Each row below holds a small network's activations on one input, seen along a few directions.
In each table, some parts of the input vary, and every possible input appears once, in random order.
A made-up example of a description, with smaller parts first: one of 6 places along a line, together with either a single point or one of 11 places along a line or (one of 3 separate values, together with one of 5 places around a ring).
Shared parts are said once, and a part with two or three values counts as separate values.

Other details of the inputs vary at random and push rows far along two fixed directions, the same in every table; ignore that.
These rows show it; all are for the same input, with only those details redrawn:
[ 1.18 -1.97 -0.90 -0.47 -3.16  0.32 -0.98 -1.02 -0.17  2.87 -1.26]
[ 1.15 -1.99 -0.96 -0.52 -3.17  0.34 -1.06 -1.07 -0.08  2.97 -1.27]
[ 0.94 -2.31 -1.19 -0.66 -3.17  0.52 -1.49 -1.14  0.35  3.28 -1.35]
[-2.42 -0.86 -3.33 -0.93  1.83  3.05 -7.64 -0.41  5.98 -2.74 -1.42]
[ 0.98 -2.30 -1.14 -0.62 -3.24  0.48 -1.40 -1.15  0.26  3.25 -1.37]
[ 0.91 -2.33 -1.22 -0.67 -3.19  0.56 -1.59 -1.21  0.41  3.22 -1.42]
[ 0.96 -2.28 -1.20 -0.68 -3.21  0.52 -1.43 -1.15  0.32  3.33 -1.35]
[ 1.58  4.24  0.27  1.53  1.45 -0.35  0.59  1.44 -2.18 -6.01  0.83]

Table:
r1: [ 3.98  0.36  4.00  3.56 -3.78 -1.89  8.93  0.24 -3.87  6.31  0.39]
r2: [ 1.16 -2.67 -1.27 -0.09 -3.12  0.08 -1.24  0.68  0.98  3.43  0.04]
r3: [-6.67  0.48 -2.25 -2.76  3.17  1.93 -5.30 -0.21  5.86 -2.22  0.41]
r4: [-6.31  0.25 -3.97 -1.85  3.83  1.40 -4.73 -0.34  6.55 -3.09 -1.46]
r5: [ 1.89  4.07  3.16 -0.48  4.13 -1.87  0.15  0.94 -2.21 -4.66  2.39]
r6: [ 0.52 -1.38  0.48 -1.31 -3.26  0.80 -2.19 -0.72 -0.59  3.56  0.29]
r7: [-1.61 -3.52  1.07 -1.20 -0.22 -0.77  0.06 -3.15 -0.10  3.79  1.60]
r8: [-3.48  0.06 -0.60  1.39  3.72  3.79 -4.90 -1.00  8.15 -1.81 -2.79]
r9: [ 2.15 -3.40  0.12 -1.39 -0.33 -1.86 -0.47 -0.20  1.64  4.05  0.04]
r10: [-0.06  2.93 -0.15  1.27  2.78  0.64  2.82  4.51 -2.83 -5.38  1.21]
r11: [ 1.59  4.26  0.24  1.52  1.42 -0.36  0.58  1.42 -2.19 -5.95  0.83]
r12: [ 2.91  3.60  1.86  0.39  3.97 -2.53  1.96  0.61 -2.19 -5.02  0.84]
r13: [-0.86  3.96  1.64 -0.30  2.54  1.73  1.82  2.96 -3.80 -5.80  1.49]
r14: [ 2.56 -1.03  1.33 -0.28 -4.09 -0.67  7.54  0.66 -7.40  3.95 -1.23]
r15: [-2.63 -1.73 -1.73 -0.72 -1.42 -1.77  1.78  0.65  0.92  3.72  0.02]
r16: [-0.18  2.53  1.06  1.80  4.40 -2.36  3.32 -0.87 -2.57 -5.42  2.00]
r17: [ 0.24  1.94  1.00  2.57  4.08 -2.98  3.81  0.89 -2.38 -4.48  3.36]
r18: [-0.47 -0.91  3.67  0.91 -1.96  1.25  1.08 -1.36  1.13  4.87 -0.82]
The inputs of r7 and r16 match in every part but one. If r6 is changed in the same way as r7 into r16, which row does it become?
Answer: r11
What is each input in this table made of?
Answer: one of 3 separate values, together with either a single point or one of 5 places around a ring
Change only the choice among 3 separate values in r3. List by row number the other rows that result.
Answer: r4, r15
Change only the choice among 3 separate values in r18. List by row number the other rows that result.
Answer: r1, r8
Change only the place on the ring of 5 in r17. List by row number the other rows that result.
Answer: r2, r9, r10, r15
